These are the activations of a small neural network, seen along a few directions. Each row is one input.
Each table varies a few parts of the input and shows all the possible inputs, shuffled.
A made-up example of a description, with smaller parts first: values(2) and (point or ring(9) or (line(4) and ring(5))).
Shared parts are said once, and a part with two or three values counts as separate values.

Other details of the inputs vary at random and push rows far along three fixed directions, the same in every table; ignore that.

A family of inputs:
r1: [  3 -35 -39  -6 -50   0  16  24   4   4 -28]
r2: [ 25 -15 -32 -27   0  55  -7  28  27 -32  72]
r3: [-22  42  29 -12  33 -39  -2 -46 -26   4 -10]
r4: [-24 -31 -43  13 -73   3 -11  11  29   5 -31]
r5: [-51   7  22   4 -25 -52   4 -33 -23  29 -21]
r6: [  9 -36 -12  46  -5  27 -13  -5   1  31 -30]
r7: [-26 -61 -17  47 -68  -9   8  -2  29  25   4]
r8: [ 18 -34 -43   6  -3  -8 -16 -22 -10  14 -60]
r9: [-46 -30 -43  25 -77   3   4 -26  28  34  -4]
r10: [ 21 -43 -36 -32 -10  -9 -27   2 -24  25 -54]
r11: [-73  16  36  25 -29 -26  -9   4  27 -33  43]
r12: [-56  51  19  31 -28 -45  36  23  24 -43  -2]
r13: [ 15 -15 -38  19 -20  -8  21 -32   1  45 -15]
r14: [ 70  -1  14 -37  66  48 -15  22 -32   5   1]
r15: [ 61   0  17 -26  49  42   4  29 -16   6   3]
r16: [ 58   4 -17 -94  48  23 -27 -10 -50  19   9]
r17: [ 13 -10 -45  19 -30  10  28 -25  14  27   0]
r18: [ 35 -42  -4  18  22  28 -20 -10 -18  38 -42]
r19: [  4  19   8  14 -16  26  44  28  45 -56  77]
r20: [ -5 -27 -47  32 -30 -13   0 -12  11  10 -49]
r21: [-69  13  45  30 -36 -35 -17  -5  25 -20  27]
r22: [-11 -37  -4  80 -52  11  34  14  34  39 -27]
r23: [-86  17  54  33 -27  -8 -21  16  16 -12   2]
r24: [-24  46  -9 -33 -53  38  24  24  39 -38  76]
r25: [ 44  28 -26 -35 -11  43  61  19  27 -15  57]
r26: [-42  12  68   5  12 -24 -15  15 -29   4 -17]
r27: [-11  -9  56 -17  48 -19 -87 -23 -55  38 -55]
r28: [ 45  43  -3 -62  41  16  15  37 -12 -53  19]
r29: [ 31 -38 -10  18  14  42 -18  -4  -8  24 -26]
r30: [-22  43  31  -9  16 -49  19   9  -5 -29 -24]
r31: [ 41  -8 -16   7 -23  41  59  37  50 -30  70]
r32: [ 47 -29 -45 -14  29 -11 -24 -18 -29  26 -65]
r33: [ 43  -6 -11  -1  21  21  10   7   9 -18  41]
r34: [ 18 -44 -16  31   3  -1 -11 -32   4  15  -6]
r35: [-33  38  17 -52  51 -34 -53  -2 -31 -30 -23]
r36: [-30  29  19 -51  33 -33 -49   1 -29 -25 -25]
r37: [-16  26  43  22  30 -43   4  -9  -5 -17  22]
r38: [ 64   4  -7 -16  24  72  17  51   5 -11  36]
r39: [-13 -53  -3  26 -43  26  -7  19   9  36 -23]
r40: [  1  53  75 -21  93 -14 -37   1 -49 -15 -10]
r41: [-46  43  14 -35  24 -20 -28 -28 -17  -6  15]
r42: [ 23 -12 -48   7 -13  16   9 -33   2  27  -2]
r43: [ 24  -8  -1 -39  42  58 -45  26 -16  -3  14]
r44: [-37  22  45  37  -2 -38  23  -5  18 -27  30]
r45: [-52  44  30  21 -16 -44  32 -28   6  -2   6]
r46: [ 31 -22  -3 -25   0  19   9  25  -4 -12  44]
r47: [  6  52  -7 -14 -20  10  61  60  39 -61  39]
r48: [-14  -8  28  33  40 -52 -36 -50 -27  15 -23]
r49: [ 26  25 -23 -34  13  30  16 -15  -2 -13  32]
r50: [-21  28  48  28  19 -48  20  -4  10 -16  23]
r51: [ 17 -19 -32  22 -20 -18  27 -35  -1  55 -27]
r52: [ 35 -31 -41  -8  10  -6 -12 -15 -16  17 -59]
Each input here is: values(4) and (line(5) or (values(2) and line(4))).
Changing only the values(4) part turns r22 into r51. The same change can be made to r29. Which row results?
> r49
Changing only the values(4) part turns r35 into r2. The same change can be made to r32. Which row results?
> r33
Change only the values(4) part in r26. List by row number the other rows that result.
> r1, r5, r46
Change only the values(4) part in r36. List by row number the other rows that result.
> r9, r11, r23

A family of inputs:
r53: [-29 -11 -16  20 -41 -11   4  -6  15   8 -16]
r54: [-24 -18 -12  43 -31 -34  14 -30   8  28 -33]
r55: [-10 -24 -12  30 -33   7   8   0  19  13  -4]
r56: [ 71 -42  -8 -27  65  20 -46 -17 -47  41 -32]
r57: [-17  46  41 -28  34 -14 -10   9 -14 -31  21]
r58: [-20 -23   8  47 -24   0   5   1  17  13  -8]
r59: [-12  19  34   1  21  -6  -6   5  -7 -14  11]
r60: [ -9  39  16 -21  20 -23   7  -6  -8 -21  10]
r61: [-14 -21 -21  21 -38   2   9  -2  17  10  -8]
r62: [ -7  42  40 -28  34  -1  -6  17 -10 -34  27]
r63: [ 62 -51 -38 -36  39  10 -45 -26 -45  49 -51]
r64: [ -4  38  26 -10  27 -18  10  -3  -9 -18  14]
r65: [-17 -10  12  29 -14  -3   2   2   9   5  -4]
r66: [-12  38  12 -24  16 -24   4  -6  -9 -22   9]
r67: [-29 -11 -16  20 -40 -11   5  -8  15   8 -14]
r68: [ 71 -12 -65 -39 -34 105  43  68  47 -36  78]
Describe the family of inputs behind these rows.
> line(4) or (values(2) and line(6))
Change only the line(6) part in r65. List by row number the other rows that result.
> r53, r58, r62, r63, r68

A family of inputs:
r69: [-80  12  23  42 -58 -32  11 -17  25  -4  18]
r70: [-14 -20  22  10  23 -49 -43 -16 -33  11 -59]
r71: [ 70   4 -34 -28  12  39  38   1  -1  16  23]
r72: [-16   3 -33   1 -51   7  35  38  41 -42  23]
r73: [ 27   0 -39 -54  18  -2 -18  -7 -13 -15  12]
r74: [ 15 -15 -20  -6 -25  36   8  29  29 -32  46]
r75: [ -9  52   9 -60  27 -17 -10 -12 -36  -3   1]
r76: [-79  77  28 -11 -27 -37  25  15  11 -46  -1]
r77: [ 19  16  30 -19  31  38 -15  44 -12 -11   4]
r78: [ -7 -26 -50  63 -66 -22  51 -22  51   5   9]
r79: [ -2 -32  11  21   4  19 -39 -11  -3  33   3]
r80: [ 38 -59 -60   2 -25  22 -14   7   7  14 -36]
r81: [  9  18 -33 -33 -32  42  33  41  25 -26  16]
r82: [ 14  38  34 -21  71 -54 -11 -32 -28 -19   6]
r83: [ -7  28  63 -20  57   5 -43   4 -40  11  -3]
r84: [-31 -39  -7  67 -74  33  23  21  40  36   4]
r85: [-11  -4 -26 -14  -3 -41 -15  -9 -13  -4 -39]
r86: [-20 -14 -29  10 -47  -6  22   5  11  19 -36]
r87: [-10  -7 -41  55 -74  -5  67 -19  42  31  -1]
r88: [ 12 -25 -19  53 -20 -21  30  -4  26   5 -22]
r89: [ 20  25  37 -13  71 -41 -12 -28 -25 -16   7]
r90: [-22  -6  33   2  15 -30 -33 -32 -42  43 -47]
r91: [-52  65  46  24  -4 -45  40 -21  21 -30  50]
r92: [ 19 -21 -27  40 -41  22  53  -7  31  33   6]
r93: [-13 -12 -27 -17  -8 -29 -24 -47 -21  33 -19]
r94: [ 27 -66 -25  11  -3  17 -26  -6   4  25 -12]
r95: [ -9  35 -30 -38 -34  29  25  15  16 -17  31]
r96: [-29 -21 -33  12 -46  -2  -2 -28  19  23   0]
r97: [ 21 -26 -58 -21 -27   6   5  -4 -10  32 -48]
r98: [  5  25  38 -32  36  14  -5  33 -19 -16   0]
r99: [ 39  25 -22  -5 -15  28  63  30  26 -19  25]
r100: [ 12  14  13 -37  21  27 -25   1 -10 -12  37]
r101: [-57  48  36   8 -24 -29  19  36  23 -68  27]
r102: [ 15  33  42 -17  67 -31  -9 -39 -31   4  17]
r103: [ 18  24  15 -38  19  28  -7  31 -14 -19  -2]
r104: [-17  -8 -28 -15  -3 -33 -29 -32  -7   1 -22]
r105: [ 29   8  -3  16  -3  53  51  44  19 -19  29]
r106: [ 31 -15  13 -19  34  38 -33   8 -16  14  32]
r107: [ -5  23 -34 -29 -16  -2   6  22  17 -44   7]
r108: [ 31 -54 -72 -11 -29  25 -10  -9  18  13  -6]
r109: [-89   5  27  50 -47 -55  -7 -20  25 -19  -8]
r110: [-19  -2  -8  13 -52  34  22  18  37 -16  56]
r111: [ 32   7  -9 -45  16  28 -10  20 -19  -3 -17]
r112: [ 60  10 -35 -32  23  14  21 -22  -4   6  38]
r113: [-15  24  59 -32  62 -18 -44 -16 -37   1  16]
r114: [ 55 -26 -28 -27  12  59  -8  48  16 -26  18]
r115: [-55  52  62  39   4 -28  32 -11  19 -29  53]
r116: [-73  10  48  67 -46 -16  17  30  25  -1 -12]
r117: [ 31 -17  -4  22  17 -18  13 -21 -18  41 -53]
r118: [ -2 -11  -6  -7 -15   3  -7 -13 -17  32 -20]
r119: [-15  36  63 -34  58  -7 -37  -5 -39   6  -6]
r120: [ 15   4  36 -12  57   1 -49  24 -23 -18 -13]
r121: [ -4  32  -5 -58  32 -17 -34 -33 -29  -2   9]
r122: [ 31 -57 -31   6 -21  46  -2   2  -1  54 -16]
r123: [  3 -34  -9  66 -13  -1  20   6  17   4 -18]
r124: [ 42  19 -41  -4 -11   8  53  26  33 -39  32]
r125: [-91  20  45  50 -52 -32   6 -12  15  10 -16]
r126: [ 44   1 -44 -57  -8  54  19  21   0   5  28]
r127: [-11 -17  13  10  15 -32 -42  -9 -20   2 -51]
r128: [ 11  22  31 -37  38  -2 -19  15 -36  -3 -23]
r129: [ 11  -2 -39 -28 -25  25  19  24  30 -37  49]
r130: [ 28   3  25   1  60   4  -8  -6 -18 -21  23]
r131: [-75   3  19  46 -53 -43   8  -7  30 -23   8]
r132: [ -4 -24  14  10   7   1 -22   1 -17  31 -53]
r133: [ -23 -106  -42   65  -44  -47  -59  -96  -26  117 -108]
r134: [-53  62  67  35   1 -22  44   3  13 -22  34]
r135: [-52  48  55  43   0  -3  35   3  23 -37  66]
r136: [ 32 -21   1 -27  36  27 -36   8  -6 -12  15]
r137: [-22 -24 -38  10 -53   4  14 -16  23  18  16]
r138: [-15   0  15  -4   5 -30 -17 -10 -32  23 -56]
r139: [ 62  -2  -2 -55  51  44 -16  49 -11 -37  25]
r140: [ -9 -19 -16  -7  12 -43 -35 -23 -21  12 -63]
r141: [ 57 -59 -43  32  -2  27  14 -11  16  19   6]
r142: [ 42  14  13  -5  47   5  12  19  -6 -33  14]
r143: [  3   4  17  21  40 -75 -10 -38 -27  13 -56]
r144: [ 41  -2 -45 -55  -4  53   7  11  -3  10  15]
r145: [ 11 -52 -11   9   2  19 -38 -27  -8  46 -14]
r146: [  4  -8  10  10  -5  35  -2  40  27 -32  53]
r147: [-65  37  67  38  -2 -27   0  43  19 -53  21]
r148: [  2  -7   9  11  -5  41  -9  39  31 -34  50]
r149: [  2  -3  34  30  38 -38  -2 -27 -35  35 -60]
r150: [ 74  11 -46 -31  12  28  44  14   1   3   2]
r151: [ -3 -36   0  10   4 -15 -44 -25 -11  13 -28]
r152: [-10  40  40 -45  40 -12 -30 -15 -43   2 -11]
r153: [ 28 -37  -6  31  14  20   6 -23 -20  53 -26]
Changing only one part turns r128 into r74. The same change can be made to r132. Which row results?
> r136
Changing only one part turns r121 into r104. The same change can be made to r100. Which row results?
> r151
Changing only one part turns r86 into r137. The same change can be made to r105. Which row results?
> r135
Describe the family of inputs behind these rows.
> ring(5) and (line(5) or (values(2) and line(6)))
Change only the values(2) part in r136. List by row number the other rows that result.
> r94
Change only the values(2) part in r81. List by row number the other rows that result.
> r86
Change only the line(6) part in r118. List by row number the other rows that result.
> r75, r84, r90, r122, r126
Change only the ring(5) part in r83. List by row number the other rows that result.
> r77, r79, r120, r148
Change only the ring(5) part in r124. List by row number the other rows that result.
> r78, r87, r112, r150

A family of inputs:
r154: [-10   3  10   0 -19  43   2  45  26 -33  41]
r155: [-50  24  33 -10  12 -37 -33 -28 -19   0  -4]
r156: [-23  -3 -14  47 -40 -30  36 -10  21  10 -29]
r157: [-34 -27  13  62 -35  -4   6   3  22  13 -13]
r158: [-25 -16  13  34 -26  12  -1  18  21  -2   4]
r159: [ 57 -13 -45 -13  -6  49  30   3  18   3  45]
r160: [-50  11  39  25  17 -79 -24 -56 -29  27 -47]
r161: [-46  13  56   6  20 -25 -37   1 -20  -5 -16]
r162: [-18  57  28 -40  26 -21  -1  19 -13 -42   3]
r163: [-14 -13  16  45 -17   8  13  13  22  -1   7]
r164: [ 48 -16 -50 -27 -17  49  19  15  17  -4  34]
r165: [-28   7 -20  -3 -45   7  15  20  26 -22  14]
r166: [ 35  14  37 -29  66  12 -21  11 -31  -8   8]
r167: [ 62 -48 -12  13  36  22 -17 -10 -20  41 -25]
r168: [  9 -68 -42  16  -7 -37 -41 -54 -33  75 -93]
r169: [  6 -52 -52  18 -47   9  -3 -19  14  39 -23]
r170: [-34 -15  -8  46 -41 -19  18 -28  22  20  -1]
r171: [-42  -6 -17  17 -59  -1   8   1  29  -4  10]
r172: [  5  25 -14 -10 -18  15  39  24  26 -34  37]
r173: [ 11  11   7 -25  40 -35 -22 -18 -39   9 -48]
r174: [-24  55  27 -45  21 -18 -10  22 -14 -44   2]
r175: [ 39 -40 -38 -25  14  17 -32 -29 -22  42 -17]
r176: [ -7  60  31 -30  34 -24  13  12 -12 -40   7]
r177: [-33  36  33  -8  19 -28  -6 -20 -11 -12  17]
r178: [ 13  13  16  19  -3  33  35  35  26 -24  45]
r179: [ 69 -16 -41 -53  33  26 -10   0 -25   9  -7]
r180: [ -5  13 -11  18 -29   1  39   0  28 -11  31]
r181: [ 40  34   8 -46  60 -11  -1  -7 -31 -13   6]
r182: [-18 -13  14  38 -23   9  10  15  18   1   4]
r183: [ 65 -31 -17 -37  33  56 -25  24 -17  10   7]
Changing only one part turns r180 into r169. The same change can be made to r178. Which row results?
> r183
Describe the family of inputs behind these rows.
> line(5) and (values(2) or line(4))
Change only the line(5) part in r173. List by row number the other rows that result.
> r156, r162, r174, r176
List by row number the other rows that have the line(5) part in common with r182.
> r157, r164, r173, r177, r179
